Did: [ -8.6  11.2 -13.3   6.2  27.2   1.9 -48.2 -29.0 -30.8 -40.4  -1.2  -8.2
  -4.9 -17.5  -2.1  25.0  -6.3 -22.1 -11.8]
Tapu: [ -9.2  34.4  14.8  14.4  -9.3  -1.3  12.3  45.6  -8.8  81.9  -0.6 -12.5
  32.4  -8.6  -1.1  -2.2  -6.1 -22.6   6.4]
fere: [  4.2   8.0   8.1 -15.0 -13.4  85.7   5.7 -29.4   8.4  -8.5  -3.4  19.5
  16.0   9.6   0.3 -21.3   9.9 -19.4 -12.7]
Nebep: [  3.6 -27.2 -17.1  -1.3  14.9  56.2  -7.8 -58.0  -6.0 -10.5 -12.2  14.4
 -14.7   9.5  -1.8  31.5   1.6 -32.8 -19.8]
vatuz: [ 26.7 -24.1 -13.0 -20.7   7.8  31.9 -27.8   1.2 -18.2  -9.9   2.1   4.5
 -17.3  21.9  -5.1 -19.6  15.1  -4.9 -19.8]
tati: [ 25.8  13.8  14.6  -4.6   1.2  -9.1 -19.6  19.3  11.3  44.7  12.3  17.1
 -42.8  18.8  -4.6  11.5 -16.8   6.9  24.3]
punov: [ 24.1  -3.9   3.8 -28.7   9.3  -6.7  12.5  50.8 -23.9  -4.8  18.3 -10.2
 -29.6  34.6  -5.8 -14.7   4.2 -26.7 -33.4]
step +1: [-13.4  85.7   5.7 -29.4]  [-13.3  85.8   5.8 -29.3]
step +1: [ -6.7  12.5  50.8 -23.9]  [ -6.6  12.6  50.9 -23.8]
step -1: [-23.9  -4.8  18.3 -10.2]  [-24.0  -4.9  18.2 -10.3]
step -1: [ -0.6 -12.5  32.4]  [ -0.7 -12.6  32.3]
step -1: [3.6]  [3.5]
step -1: [8.0]  [7.9]

